These are the activations of a small network on made-up records, seen along a few directions, one row for each record.
Each row is followed by the record's values for the fields Guna, Kirop, Nemev, Mot, Roda, Lomav, Sobi, Relal.
A field that a record lacks is written absent.
Other fields move the rows too, some of them a lot.
Strong random noise was added to every row along 21 fixed directions; ignore it. To show where, here is one row again and again, with new noise each time:
[ 166   95  305  141 -310   61   87   94  191 -217 -455 -155 -274   48
   13 -118  190 -133  153  446 -306  229 -117  233 -169  -35 -230 -377
   81 -318 -125 -252  -71  248 -436]
[-393 -131 -434 -252 -168  623 -151 -148 -605 -468  100  -68 -459  197
   84 -305  -20  134  153 -145  201 -138 -143  -77  505   42  281  192
  -89  105  110  -80 -236  249  -69]
[-518  396  191 -121 -407 -683 -282   49 -470 -177  -45  279 -375  115
  703   98 -198  155  218 -113  195 -324   75  301 -327   61  136 -264
  -80 -116 -322  198  -10 -189 -210]
[ -56  290 -380  135  197 -754  195 -164 -282 -131 -107  103 -258  278
  277  407   45 -128  -58  216   26 -544  213  217 -216   76  131  129
 -242  463 -318  256  138   77 -167]
[  34  -83 -106 -266 -104  148 -491  -33  252  -10 -157  122  496  353
  -93 -532 -235  428 -190 -170 -299   97 -562   85  144 -170   29  182
  202 -393   -6 -184  467   28 -535]
[ 381   28 -136  318  382 -246 -169  -48 -473 -554  312  331 -511 -257
 -208  206  -15  214  594  312 -184  -65  420 -802 -269   41 -286  193
   95  296 -124  317 -351  283  113]
[ 193 -278 -283  -83 -209 -559  249  415  444  276 -160 -118  -37 -295
  180  429 -691  521  -23   13  -28  124  207  200  350  266  -38  624
  272  -64  120 -579 -458   30 -356]
[ -23   60 -470 -419  332  145  120 -315 -166 -203  157 -124  723 -251
    4   47 -152  -89 -278 -594 -222 -601 -268  239  359   90  -91  -40
  289  -17  221 -102   99 -147  101]
[-134  316  217  162 -249  -93  -34  -92  -86  -17   22  130 -391  102
 -116  138  455    8  284 -331 -282 -147   44  358  358  193 -150 -477
  254  -78 -308  158  312 -282 -542]
[-356  -13 -208 -167 -251 -399   60   82 -427  192  -48  -22  283 -187
 -283   42  247 -478 -305 -545  261 -214  -74 -119  300 -228   45  218
 -112   95  161  -16  370 -300  152]
[ 477  494  -25   37 -111  181 -308  -84 -164 -467 -394 -211  164  195
 -518  -32   24   33  335   74 -116  167  117 -731  232 -766 -378 -296
  -73  -81  106 -168 -243  486   71]
[-278   25 -197  318  222  134  338  128  142 -298  431 -416  557  433
  -77  101  343   40 -144  128   32 -259 -459 -233 -169 -126 -478   -1
  567   80  374 -175  -47  126  357]
[ 148  141 -121  417   48 -440  -13   71 -112 -309  302 -232 -578 -250
  107   49  276 -103  -10 -261  -89  233  103 -332 -162 -220  166    8
  -34 -153  -33 -306 -246   32  121]
[ 156   60  129   65  218  265   50   38  -76   44  187  -52  240 -275
 -168 -262  -31  -27  -28   92 -143  238 -326   98 -175   60  319 -103
  432 -122   53   -9  359  123  185]
[ 306 -601   48  -44  833  163  191 -323 -152 -128  333  337 -379  387
   95  312 -293   82   75  -45 -127   31 -106 -376  -76    2 -151  322
  102   34 -100  567 -132 -160  393]
[-417  -25  170 -349 -380 -129   36   51 -548 -233  411 -175  172  -87
  465  -35  195   83  411 -464  -28 -421 -123 -178   75  141 -150 -154
    4 -230  -46  400 -266 -109  181]
[-380 -232 -376  150  537 -500  -44  108 -123 -404  208 -255  171 -241
  761   27  177    8  -87  123   62 -429 -212  176 -436 -255  -40  263
  -23    0  245  -51 -259  167  257]
[ 346  253  -51   99  -94  -47  681   12  183  214   72 -386  -78  410
 -146 -126 -232 -102  -25  738  413  569   48  -16 -251   92  438 -128
   85  -92 -185 -127 -285  272 -164]
[ 572  258 -229  -28  210 -649  213 -198  585 -415  370 -793  397   67
  477  532 -380  425  385  -82   39  113 -433  -64 -280 -265  -12 -380
  237 -228 -159 -236 -219  261 -356]
[ 183  154 -123 -464 -351 -102  113 -166 -159 -149   92   66  -45   97
   33  -24 -531  498   67 -203 -384 -184  -24  110  388  367  164  126
  240 -136  -82   26 -158  -13 -486]
[-170 -321   42  120 -396 -109  183  -65 -108 -685   95   21 -564  159
   90  426   72 -145  275  -98 -123 -270 -259 -554 -505  345 -154  128
 -401  285 -170  194   62  149   30]
[ 103 -155  -96   89  600  398 -734  114 -302   86  306  660  -75 -192
   39 -286 -213  805  395   85 -282  -97  550 -354  202  194 -105  503
  197  193  -33  336 -359  181  386]
[-201  314   89   93   17 -264  -74 -162  162   52  131  345  -75  -31
 -344   -1 -135  424   78   10   32  -28  388   55   51   -6  486   37
 -202  263  174  525   48 -161 -238]

[-149  -61   38   82  467  199 -676 -216  202  312 -286  591 -239   39
 -354  200  -28    0 -110 -414  370  231  146  384  624 -460 -372 -255
  275   22   83 -161  368 -624 -253] | Guna=z7 Kirop=m1 Nemev=s2 Mot=v2 Roda=t1 Lomav=f4 Sobi=g2 Relal=j2
[ 228  141 -876 -577  369 -260 -159 -587 -195    9  105  -22  429 -173
   61  -55 -323 -209 -382 -358  278 -327    3  270  258   74  157   24
 -117  152 -200 -245  103 -173 -364] | Guna=z7 Kirop=m5 Nemev=s2 Mot=v3 Roda=t1 Lomav=f4 Sobi=g2 Relal=j2
[  85 -166 -139  183  -32 -286 -265  464 -159   35 -350  -75  204 -135
  333  -22  307 -177  219  275 -194 -179 -163  -52 -231   70 -515  200
  132  -91 -361 -302  182  331  -56] | Guna=z7 Kirop=m4 Nemev=s2 Mot=v3 Roda=t1 Lomav=f4 Sobi=g2 Relal=j2
[-604  110  162  151 -458  323  537  246 -355 -329  138  -99  -46  603
 -428 -298  335   96  189  561  110 -173 -278 -137   94  -38   -2   59
  313   84  420  352   44  189 -185] | Guna=z1 Kirop=absent Nemev=absent Mot=absent Roda=absent Lomav=absent Sobi=absent Relal=absent
[ -40 -101  424  116 -112  251   63   92  499  176 -333   32  148 -248
 -381 -347  121   29 -516  282 -506  228  197  178  -81  -90   28  168
 -136 -152  566  -34 -184   71   87] | Guna=z7 Kirop=m3 Nemev=s2 Mot=v3 Roda=t1 Lomav=f4 Sobi=g2 Relal=j2
[ 525   11  155   60 -197  -50  297 -169  119  126  -91   43 -358 -177
 -534  193 -158 -304 -252 -134 -346  371  131 -329 -136  270  465  171
 -323  127 -178   92  259   43   64] | Guna=z7 Kirop=m3 Nemev=s2 Mot=v3 Roda=t1 Lomav=f2 Sobi=g1 Relal=j2
[ -53  131  -80  308  -53  177 -289   86   84 -395  -76  107 -347 -229
  -89  -76   96  170   34  -63 -204  -22  388 -193   56  -89 -332  -36
   17  -71  234 -451 -542  109    6] | Guna=z7 Kirop=m1 Nemev=s2 Mot=v3 Roda=t1 Lomav=f4 Sobi=g2 Relal=j2
[  50 -361  426  443  253  383  -12  292  287  197  109 -113   20 -342
   98   58  471 -170  377 -588 -323  196 -384   45  -79   82  216 -120
   11 -305 -252  183  583  -15  302] | Guna=z7 Kirop=m2 Nemev=s2 Mot=v3 Roda=t1 Lomav=f4 Sobi=g2 Relal=j2
[ 233  407 -516 -149  145  125 -180 -390 -259    2  139  -31  605  722
 -555 -119   26 -279 -306 -620  164  -69 -524 -372  306 -300  -90 -143
  282  -54 -313 -164  796 -158 -218] | Guna=z7 Kirop=m6 Nemev=s2 Mot=v3 Roda=t1 Lomav=f4 Sobi=g2 Relal=j2
[-138  163   91   81 -349 -262 -442  438  162  391 -248  448 -229 -383
  174 -328 -501  508 -260 -133 -177  193  507  301  152  255  162  349
  176 -399   61 -513 -305 -156 -255] | Guna=z7 Kirop=m3 Nemev=s1 Mot=v2 Roda=t1 Lomav=f4 Sobi=g2 Relal=j1
[-356   44 -279  268  262   41 -158  254  392  -12 -321  320  655   78
 -210  209  -66  469  463 -155  -99 -586  184  107  342   54 -334  233
   53   70   82  250  133   57 -467] | Guna=z7 Kirop=m6 Nemev=s2 Mot=v3 Roda=t1 Lomav=f4 Sobi=g2 Relal=j2
[ 182  183  266  326  222  631  289 -205  -56 -103  179 -118 -186  402
 -616  515  320 -303  124  200  142  147 -101 -318   78  -74 -533 -515
  531  446   82   62  158   35  527] | Guna=z7 Kirop=m5 Nemev=s2 Mot=v3 Roda=t1 Lomav=f4 Sobi=g2 Relal=j2
[-249  196  421 -374 -683  192 -650  -38 -354 -324  -24  140  305 -148
 -296 -446 -120   11  291  -38  322  277 -388 -415 -288 -323 -197 -458
  123 -254  130   -9  309    2 -176] | Guna=z7 Kirop=m1 Nemev=s2 Mot=v3 Roda=t1 Lomav=f4 Sobi=g2 Relal=j2
[-226 -440 -446 -556  288 -595  150 -208 -324  208  -58  -78  297 -167
  661  147  180 -375 -368  -13  129 -546   80  609   -9   97   33  382
 -561  341 -150  272  -83 -196   46] | Guna=z3 Kirop=absent Nemev=absent Mot=absent Roda=absent Lomav=absent Sobi=absent Relal=absent
[-177  164   40 -202 -171    4  -29 -236  -65 -290  229 -126  -55 -248
  333  381   76  169  202 -435 -168 -497  209  143  102  234 -120 -312
 -192  255   44  152 -260  -43  104] | Guna=z5 Kirop=absent Nemev=absent Mot=absent Roda=absent Lomav=absent Sobi=absent Relal=absent
[ -31    0  135 -334 -215  736 -710  -68  -41  -74 -526  170  -73 -408
   97    2 -303   65  102 -132   -5   46   58  270  244   76 -237 -295
  -38   82   21 -442  -55  175   91] | Guna=z7 Kirop=m6 Nemev=s2 Mot=v3 Roda=t1 Lomav=f4 Sobi=g2 Relal=j2
[ -59  282  491   -5 -468  564   31  -72   26 -242 -282  177 -325  -12
 -226  354 -213  155  423 -367 -292 -160  386 -194  253  245 -211 -401
 -156  -22   14  219 -327   52  113] | Guna=z7 Kirop=m3 Nemev=s2 Mot=v3 Roda=t1 Lomav=f4 Sobi=g2 Relal=j2
[ -64  136  558  156  -81  291 -238  131 -178  -27   31  196 -320  120
   61  250   84  408  328  -77 -415   40   10   42   64  -36   74  -75
  155  225  -60  389  205  128  421] | Guna=z3 Kirop=absent Nemev=absent Mot=absent Roda=absent Lomav=absent Sobi=absent Relal=absent
[-434  118  327 -259 -576   99 -298 -343  -16 -603  199  239 -147  210
 -274  -32 -159  313   21 -242 -156 -143 -272 -320 -135   17 -124 -195
  -40   55  349  346  127 -183 -314] | Guna=z7 Kirop=m3 Nemev=s2 Mot=v3 Roda=t2 Lomav=f3 Sobi=g1 Relal=j2
[  76  537  200  224 -122  -98  -62  149   79   78 -273 -157   84  485
  337 -438  186  194  133  -33 -363  -31  -42  204  -30 -273  378 -251
 -158 -546 -341  142  141  213 -224] | Guna=z6 Kirop=absent Nemev=absent Mot=absent Roda=absent Lomav=absent Sobi=absent Relal=absent
[ 145 -252 -197 -437 -125  -59  280 -489 -374 -797 -110 -934 -228  -47
  375  407  168 -564  210 -241  155 -112 -668 -180   11 -531  100 -255
 -532   46   64   66  -11  452  -29] | Guna=z7 Kirop=m3 Nemev=s2 Mot=v3 Roda=t1 Lomav=f4 Sobi=g2 Relal=j2
[ 351 -213  121 -276 -142 -422   51 -118 -621  151   31  -31 -579  359
    0  277  103 -415 -281 -458   86  212  422 -773  414 -569 -623  221
 -215 -190  -50  -73 -677 -339  543] | Guna=z7 Kirop=m1 Nemev=s2 Mot=v3 Roda=t1 Lomav=f4 Sobi=g2 Relal=j2
[-309 -236  122  159  174 -308 -326  210   65 -516 -501  101 -218 -677
  232  219 -280   24  -10 -182  -57  -54 -227   92 -280 -709  307  240
 -337  -50  625 -107  147  117  247] | Guna=z4 Kirop=absent Nemev=absent Mot=absent Roda=absent Lomav=absent Sobi=absent Relal=absent
[ 613 -302  -22 -638  328   41  254 -455  -96  350  127 -525  479  364
  345 -120  184 -343 -163  262    0   67 -295   65   67 -168 -117 -168
 -205  -47 -294  344  -58   94  225] | Guna=z7 Kirop=m5 Nemev=s1 Mot=v1 Roda=t1 Lomav=f4 Sobi=g2 Relal=j1
[-260 -190   20  253  577  -48 -231  140 -106   22  252  116 -159  329
  653  177   66  305  316  288  302 -115   87   60 -223 -118 -292   72
  170   95 -129  213 -317   48  321] | Guna=z7 Kirop=m2 Nemev=s2 Mot=v3 Roda=t1 Lomav=f4 Sobi=g2 Relal=j2
[ 346 -119  176 -280   -5  334 -153 -332  109 -102  292 -344 -250 -201
   16   12   57  172   63  127  -22  357  123 -142  187 -103 -182 -274
   10   94  198  -76 -570   89  187] | Guna=z7 Kirop=m5 Nemev=s2 Mot=v3 Roda=t1 Lomav=f4 Sobi=g2 Relal=j2
[ -63 -217 -306 -474 -482 -298  164 -346 -182 -142  153 -168   23  204
   73  -68  422 -464 -388  248  -55 -351 -257    3 -130  549 -367   13
 -224  323 -245  -14   90 -183 -369] | Guna=z7 Kirop=m4 Nemev=s2 Mot=v2 Roda=t1 Lomav=f3 Sobi=g1 Relal=j2
[-277  128  173  472 -371 -279  206  273 -113 -154 -143 -106 -634  227
 -189  348  279   20  -94 -186 -201  -26   90 -199  238 -297   74  256
  -70  134  296   -7    4   67  147] | Guna=z7 Kirop=m3 Nemev=s1 Mot=v1 Roda=t1 Lomav=f4 Sobi=g2 Relal=j1
[ 363 -286   -1  -23  361  124 -248 -188  318   24  235  -72 -267 -189
  155  567 -429  413  492 -244  272  302  133 -215  104  -49  115   35
 -168  267 -130  111 -173  114  162] | Guna=z7 Kirop=m1 Nemev=s2 Mot=v3 Roda=t1 Lomav=f4 Sobi=g2 Relal=j2
[-202 -191 -251   47 -257  -82  -93  111 -114 -222 -155 -179 -284 -151
  149  380   79 -112   20  120  127 -249 -196  -13  -48  162 -119  243
  -89  544   21 -302  251  287   52] | Guna=z6 Kirop=absent Nemev=absent Mot=absent Roda=absent Lomav=absent Sobi=absent Relal=absent

Which values does each new row have?
[ 521 -660  106 -159  331  171  416 -233    8  -38  369 -349 -111   43
 -181  210  441 -284 -177 -198 -514  132 -332 -363  363  -45 -526  137
  237  -86  156  141 -164 -195  313] | Guna=z7 Kirop=m4 Nemev=s1 Mot=v1 Roda=t1 Lomav=f4 Sobi=g2 Relal=j1
[ 425 -386  578   32   73  427 -124  245  -62  750   -8 -191 -327   37
   97 -309  533  -14 -207  246 -423  579  141  100  384 -191 -212  161
  212 -184  -50  -67 -183  132  560] | Guna=z7 Kirop=m1 Nemev=s2 Mot=v3 Roda=t1 Lomav=f4 Sobi=g2 Relal=j2
[  19 -189 -225    9  467 -382  204 -135  405 -311  142 -229  561 -280
  -77  786 -441  -19  -52 -306  311 -222 -244 -353 -283 -358 -144  146
  -39  332  480   30   24  -49  459] | Guna=z7 Kirop=m5 Nemev=s2 Mot=v3 Roda=t1 Lomav=f4 Sobi=g2 Relal=j2
[ -77    4   10  -33  294   69 -472  308 -127  425 -669  296   -9 -382
  758  303 -354  -48  391 -340  249 -247  717  352  237   -6 -350  -96
 -277 -262 -404 -191 -528   27  342] | Guna=z7 Kirop=m3 Nemev=s2 Mot=v3 Roda=t1 Lomav=f4 Sobi=g2 Relal=j2
[-189 -397  228    5 -191  287  137  142  -35   32  318 -101    8 -804
 -469 -106  149 -377  422  -75  575  673 -103 -268 -190   85  231 -152
  -59  -91  143   81   75 -130   25] | Guna=z3 Kirop=absent Nemev=absent Mot=absent Roda=absent Lomav=absent Sobi=absent Relal=absent
[  79 -586 -478 -500   41  267  462 -409 -291 -196  181 -536  -27  220
  186  462  250 -424 -216 -246  -49 -477 -303 -127  382  289 -281  306
 -308  516  -16   65 -147  124  323] | Guna=z7 Kirop=m4 Nemev=s2 Mot=v3 Roda=t1 Lomav=f4 Sobi=g2 Relal=j2
[  45  -22 -387   19  551   99 -234 -350   18 -302  -26  224 -331   66
  164  -38   66  128 -177 -325 -429 -319  -75  413  417    4   -6  -25
  129  -79  -22  -69   37 -224 -357] | Guna=z7 Kirop=m4 Nemev=s1 Mot=v1 Roda=t1 Lomav=f4 Sobi=g2 Relal=j1
[-137  193   -1  341 -362  266  -39  282 -353 -327 -480   24 -464 -337
 -744   52  211 -103  243  269    4  201   62  -50  328 -328  138   87
  138  332  345 -232  296  368 -183] | Guna=z3 Kirop=absent Nemev=absent Mot=absent Roda=absent Lomav=absent Sobi=absent Relal=absent
[ 195  113   61 -149  -57  182  142 -491  375  -59  159 -124 -282  539
  175  106  -93  181 -381  -77 -331  -97   37  100  -45  265   37 -145
 -241   82 -122   74 -243  -24  -61] | Guna=z7 Kirop=m3 Nemev=s2 Mot=v3 Roda=t1 Lomav=f4 Sobi=g2 Relal=j2
[-619  173   72  367 -301   -6 -110  412  770  177  337 -368  364   41
  323   30  269  620  160 -146  279  -39  219  259  124   25 -308 -218
  217 -152  320 -403 -583 -103  -79] | Guna=z7 Kirop=m1 Nemev=s2 Mot=v3 Roda=t1 Lomav=f4 Sobi=g2 Relal=j2
[  66   21 -435  225 -456  396 -203  207    4 -107 -617 -139 -552 -114
  -38   86  135 -203  303 -454  -45    9  289  -21  571  221  -87   45
 -386 -116 -437 -716 -130  357 -457] | Guna=z7 Kirop=m3 Nemev=s2 Mot=v3 Roda=t1 Lomav=f4 Sobi=g2 Relal=j2
[  68  -73 -286 -342 -142   18 -378 -205  402  411 -181 -273  388  -98
  125  231   45 -145 -222 -218  324  -13 -104  233  190  119  197  -39
 -546  511 -238 -181  388   -5   92] | Guna=z7 Kirop=m4 Nemev=s2 Mot=v2 Roda=t1 Lomav=f3 Sobi=g1 Relal=j2
[-181  292  -19 -267 -523  349 -379  243  146  323  -72  141  633 -162
  -44 -257 -163  442 -279 -270 -282 -247  285  291  264  398 -215   28
  141  117   86 -477 -169  -53  181] | Guna=z3 Kirop=absent Nemev=absent Mot=absent Roda=absent Lomav=absent Sobi=absent Relal=absent
[  87 -602  479 -305 -343  354 -161  178  606  199 -693 -212   36 -280
  420  283 -175 -178  138 -257   -3  251   12   80   83  -97 -486 -160
 -561 -357  -19 -346 -410  -25  234] | Guna=z6 Kirop=absent Nemev=absent Mot=absent Roda=absent Lomav=absent Sobi=absent Relal=absent
[ 211 -594 -148 -476  498  202 -281 -486  482 -194 -373  418   37 -458
  343  147 -476   10   24   -4 -182 -286  129  434  -85  323 -355  -95
 -407  -23  -60   67 -285 -212 -364] | Guna=z7 Kirop=m5 Nemev=s1 Mot=v1 Roda=t1 Lomav=f4 Sobi=g2 Relal=j1
